Small tables with named rows and columns. After each table, cells are looked up by row and column.

Table sabo
	daf	nis	lod	lupatiz	vami	sudam	gid	dogosuv
fidop	1.0	-1.6	1.7	2.8	-1.9	-1.5	-1.1	1.1
padek	0.8	5.6	-1.4	-0.2	1.0	-2.9	-3.2	-8.8
rizuta	4.9	-2.1	4.6	2.8	-0.8	-2.2	6.0	2.0
nusuko	4.5	0.1	1.4	0.8	-0.7	-0.3	1.0	2.9
bas	-1.4	0.4	-0.3	-0.3	-3.0	-0.6	-0.1	-0.1
pimoz	-2.6	0.5	2.3	-1.3	0.7	-0.3	-4.6	5.2

What is the vami of rizuta in sabo? -0.8
What is the nis of padek in sabo? 5.6
What is the nis of bas in sabo? 0.4
What is the daf of bas in sabo? -1.4
What is the dogosuv of fidop in sabo? 1.1
What is the lupatiz of padek in sabo? -0.2
What is the lod of bas in sabo? -0.3
What is the sudam of nusuko in sabo? -0.3
Row with the largest lod: rizuta

zal.tsv
	mabelev	zatodu	rogiz	zomoko	zutel	totofez	milut
vozusa	110	151	153	149	151	113	151
desal	96	166	167	161	163	99	165
dusu	108	155	156	152	152	107	156
tamu	114	147	148	144	148	117	146
dud	202	61	61	68	66	198	62
sav	121	140	141	138	141	124	139
nipugo	120	143	143	140	141	120	143
buz	153	110	110	111	111	151	110
novus	184	80	79	84	81	179	81
sog	133	130	130	128	129	132	130
puf	71	191	192	183	186	75	191
pavefug	130	132	133	132	133	131	132

What is the mabelev of buz in zal?
153
What is the zutel of tamu in zal?
148
What is the zatodu of buz in zal?
110
What is the zatodu of desal in zal?
166
What is the zomoko of dud in zal?
68
What is the totofez of dusu in zal?
107
What is the totofez of dud in zal?
198

parag =
cols = futig, mifubi, nogu
zelek: [133, 64, 15]
lubu: [241, 204, 121]
vazotap: [73, 39, 86]
zok: [115, 73, 86]
dap: [229, 4, 57]
gagalif: [228, 143, 173]
gelede: [58, 206, 122]
gulogom: [130, 123, 25]
zegad: [148, 123, 38]
davubog: [53, 108, 0]
lutat: [127, 225, 151]
resego: [116, 204, 199]
ris: [98, 109, 137]

What is the futig of lubu in parag? 241
What is the mifubi of gulogom in parag? 123
What is the nogu of lutat in parag? 151
What is the nogu of resego in parag? 199
What is the nogu of davubog in parag? 0
What is the nogu of zok in parag? 86
What is the mifubi of lubu in parag? 204
Which row has the largest nogu? resego

Table goz
	petas	vemu	zaf	lamibas	mag
kamok	43	47	46	48	39
legusel	43	60	41	72	53
debu	24	45	23	56	48
dit	54	49	46	47	50
fose	51	57	76	17	56
kilemuz	49	50	34	51	42
rog	43	56	43	43	44
sorinu	50	44	41	57	44
bakeb	49	52	39	38	50
muresa	55	53	47	30	67
dovik	42	48	43	49	60

What is the vemu of kilemuz in goz?
50
What is the vemu of dovik in goz?
48
What is the mag of muresa in goz?
67
What is the vemu of fose in goz?
57
What is the lamibas of dovik in goz?
49
What is the lamibas of dit in goz?
47
What is the mag of legusel in goz?
53
What is the mag of dovik in goz?
60
What is the mag of fose in goz?
56
What is the petas of kamok in goz?
43
Which row has the largest vemu? legusel

zelov:
	vin	maf	pup	sozodil	tifovuf	peb
kapega	224	192	188	140	163	105
fenased	163	202	69	187	195	133
gakemen	196	195	73	29	100	154
zomuz	134	108	200	139	85	252
luz	164	53	172	137	88	192
meru	169	174	169	173	150	146
kipe	141	197	133	215	87	120
kebikot	107	123	217	223	191	112
luk	230	160	116	200	114	213
rusunab	163	210	135	154	210	186
tomakol	176	172	201	173	219	153
nezeted	138	201	184	225	133	216
siki	229	194	113	195	149	210
kimo	114	136	208	69	195	189

sozodil of rusunab = 154
peb of rusunab = 186
maf of kimo = 136
tifovuf of rusunab = 210
peb of fenased = 133
pup of meru = 169
vin of kebikot = 107
sozodil of meru = 173
maf of siki = 194
peb of zomuz = 252
pup of kebikot = 217
peb of luk = 213
peb of kapega = 105
Which row has the largest maf? rusunab

